These are the activations of a small neural network, seen along a few directions. Each row is one input.
Each table varies a few parts of the input and shows all the possible inputs, shuffled.
Descriptions start from the smaller parts, as in this example, which fits no table here: values(2) and (point or ring(9) or (line(4) and ring(5))).
Shared parts are said once, and a part with two or three values counts as separate values.
In the rows, 128 means zero.

Other details of the inputs shift rows strongly along two fixed directions, in all tables alike. That doesn't count.

Rows:
row 1: [113 151 150 102 110 119 153 102 169 122 154 114 113]
row 2: [117 152 114 146 164 118 118 146 101 153 125 147 106]
row 3: [ 91 175  61 141 159 120 125 111 114 191  87  70 143]
row 4: [ 90 144  70 159 173 143 118 129 121 202  92  74 124]
row 5: [121 137 153 126 109 164 131 119 145 121 138 129 126]
row 6: [115  69 127 112 140 125 103 183 135 110 157 183  91]
row 7: [146  87 129 143 142 140 105 159  87  94 160 173  81]
row 8: [127 119 171 106 109 146 125 130 159 114 135 157 118]
row 9: [120 149 177  94  83 138 140  96 145  73 148 138 139]
row 10: [121 100 100 140 143 117 115 170 113 147 101 117 119]
row 11: [145 150 196 102 111  94 162  98 170  91 149  81 155]
row 12: [123 119 105 132 146 146 116 156 131 168 112 177 115]
row 13: [147 126 138 119  99  97 138  99 131  84 163 120 133]
row 14: [123 187 177 103  91 142 163  67 184 130 133 105 135]
row 15: [123 178 172 114  81 149 157  72 154 100 125  80 152]
row 16: [114 115  94 159 143 110 113 154  94 119 136 126 141]
row 17: [100 179 168  97  96 110 155  79 165  99 135  68 142]
row 18: [135  84 116 117 123 159 107 149 115 114 163 207  99]
row 19: [ 99  81 124 111 139 130 104 173 124 100 172 185  96]
row 20: [106 148 130 145 166 123 108 151 102 142 123 138 112]
row 21: [122 164 177 115  93  90 151  82 157  79 150  83 153]
row 22: [145 105  90 141 171 105 121 157 102 156 128 130 139]
row 23: [115 148  91 160 153 142 120 146 111 197  49  93 150]
row 24: [173 139 161 116 119 126 149 100 141 117 136 121 155]
row 25: [170 126 190 119 103 133 150 115 142  83 150 121 155]
row 26: [178 144 189 120 100 134 161  75 154  99 134  84 159]
row 27: [ 92 166  68 153 157 131 127 110 112 180  83  55 143]
row 28: [138  98 111 135 125 118 113 149  89  91 157 218 134]
row 29: [152  77 112 147 122 139 104 144  80  80 155 190 131]
row 30: [142  88 129 105 112  98 132 153 131 106 139 165 101]
row 31: [122 151 151 135 113 118 127 109 121 102 130 137 162]
row 32: [124 170 149 102  91 133 151  85 144 107 134 132 141]
row 33: [ 81 154  87 156 168 140 121 141 127 194  99  76 131]
row 34: [134  75 134 115 122 129 104 175 106 104 124 202 115]
row 35: [149  78 109 124 159  98 123 179 105 110 162 187 123]
row 36: [156 152 185  98  80 147 154  73 189 124 132 104 121]
row 37: [152  83 124 107 111 107 127 144 131 108 138 147 100]
row 38: [137  80 109 123 115 160 108 144  91  80 153 189 112]
row 39: [134 152 178  92  92 113 163  92 198 118 145  97 111]
row 40: [126 146 102 156 134 110 131 103 117 131 118  74 149]
row 41: [133 112 104 152 170 114 122 168 107 147 123 111 147]
row 42: [113 135 133 132 133 134 132 133 158 157 114  82 119]
row 43: [124 139 118 122 135 126 133 116 161 171 114  90 113]
row 44: [116 152 138  98 101 109 152 100 146  97 152 117 124]
row 45: [101 167  60 148 158 147 113 118  95 195  80 115 150]
row 46: [141  89 147 115 111 136 131 125 156 109 148 120  93]
row 47: [111 127  94 157 160 163 104 164 121 191  86 131 129]
row 48: [125 133 146 103 106 128 143  99 161 118 158 108 107]
row 49: [151  91 109 136 121 127 106 139  87  92 158 200 132]
row 50: [121 133 102 166 140 135 111 141  91 133 114 139 159]
row 51: [138 111 153 118 103 167 130 107 142 103 149 143 111]
row 52: [146 132 120 147 153 113 141 119 127 148 114  71 151]
row 53: [116 163 107 158 186 124 121 142 109 191  75 107 180]
row 54: [160  67 116 114 116 135 110 160 102 113 130 201 104]
row 55: [118 138 124 159 159 135 111 156  96 140 126 126 108]
row 56: [161  57 118 128 116 147 108 163  98 102 124 186 104]
row 57: [109 146 166 110 111 149 128 111 154 121 139 138 129]
row 58: [148 151 160 107  92 119 154 100 158 129 103 124 134]
row 59: [132  93  89 142 145 120 116 153 110 152  96 111 112]
row 60: [113 144 149 110  98 126 146 105 142  90 147  88 130]
row 61: [114 162  88 164 163 165 120 119 138 224  56  74 139]
row 62: [127  90  99 131 132  93 113 161  95  87 169 193 120]
row 63: [ 97 157 102 138 155 102 126 137 134 188  64  71 144]
row 64: [156 143 150 124 134 118 149 119 131 129 129 142 157]
row 65: [130 140 108 148 161 127 109 142  94 154 127 138 101]
Description of these inputs: ring(5) and (point or (values(2) and ring(6))).
Question: Changing only the ring(5) part turns row 64 into row 53. The same change can be made to row 32. Which row results?
Answer: row 9
Question: List by row number the other rows that have the ring(5) part in common with row 40.
Answer: row 4, row 7, row 26, row 27, row 29, row 38, row 46, row 51, row 52, row 56, row 59, row 61
Question: Change only the ring(6) part in row 37. List by row number the other rows that result.
Answer: row 3, row 13, row 22, row 43, row 48
Question: Change only the values(2) part in row 30. List by row number the other rows that result.
Answer: row 58
Question: List by row number the other rows that have the ring(5) part in common with row 60.
Answer: row 5, row 10, row 15, row 16, row 23, row 25, row 33, row 41, row 42, row 47, row 50, row 55

Rows:
row 66: [133 100  86 144 145 139 112 152 102 151 112 133 125]
row 67: [127 109 103 139 149 152 108 155 117 166 103 151 115]
row 68: [139 123  98 146 157 116 120 152  99 151 110 142 148]
row 69: [132 110 146 120 108 117 130 125 119  70 168 138 117]
row 70: [143 123 157 109  99 126 134 121 132  81 162 177 131]
row 71: [120 169 122 137 126 118 148  87 155 162  95  38 145]
row 72: [157 111 161 109 106  97 141 122 137  74 165 141 131]
row 73: [137 121 170 105 101 136 136 124 151  93 155 165 121]
row 74: [122 117 136 121 115 133 122 125 113  85 164 151 120]
row 75: [107 130 118 125 148 127 119 150 125 144 130 150 125]
row 76: [128  99 110 135 149 124 119 154 127 146 123 129 106]
row 77: [ 97 113  74 146 173 128 103 174 107 181 105 134 105]
row 78: [139 123 161 119  91 142 131 108 126  73 164 152 125]
row 79: [116 123 118 130 136 151 118 141 131 151 119 149 109]
row 80: [156 112 164 120  92 141 131 109 122  72 154 149 130]
row 81: [137 181 156 130 129 120 158  92 164 165  89  56 159]
row 82: [127 114 110 140 155 139 112 158 111 158 104 162 134]
row 83: [131 116 103 150 145 118 116 140 102 124 133 116 136]
row 84: [ 95 124  55 158 165 153  99 157  94 184  92 148 125]
row 85: [115 181 119 146 156 107 142 112 151 193  80  48 159]
row 86: [119 128 112 129 142 101 124 145 111 125 134 142 132]
row 87: [106 132  91 137 158 118 112 153  99 147 128 161 136]
row 88: [132 106 151 102  93 121 136 119 144  74 163 130 101]
row 89: [157 166 200 103  82 131 172  65 193 120 123  52 130]
row 90: [153 113 150 117 112 125 130 126 120  95 142 172 136]
row 91: [102 189 133 122 114 134 149  74 161 155 105  54 139]
row 92: [156 100 141 132 114 131 128 129 108  86 151 141 130]
row 93: [124 109 145 113 126 111 129 149 134 105 151 150 114]
row 94: [126 179 139 131 108 144 148  72 157 161  84  58 150]
row 95: [107 118 109 124 145 141 113 149 127 148 130 148 102]
Question: Describe the family of inputs behind these rows.
Answer: ring(5) and ring(6)
Question: Change only the ring(6) part in row 70. List by row number the other rows that result.
Answer: row 68, row 72, row 86, row 87, row 90
Question: Start at row 86 and move only the ring(5) part, one step at a time. The first step leads to row 69. Which rows follow, in order?
Answer: row 88, row 77, row 93
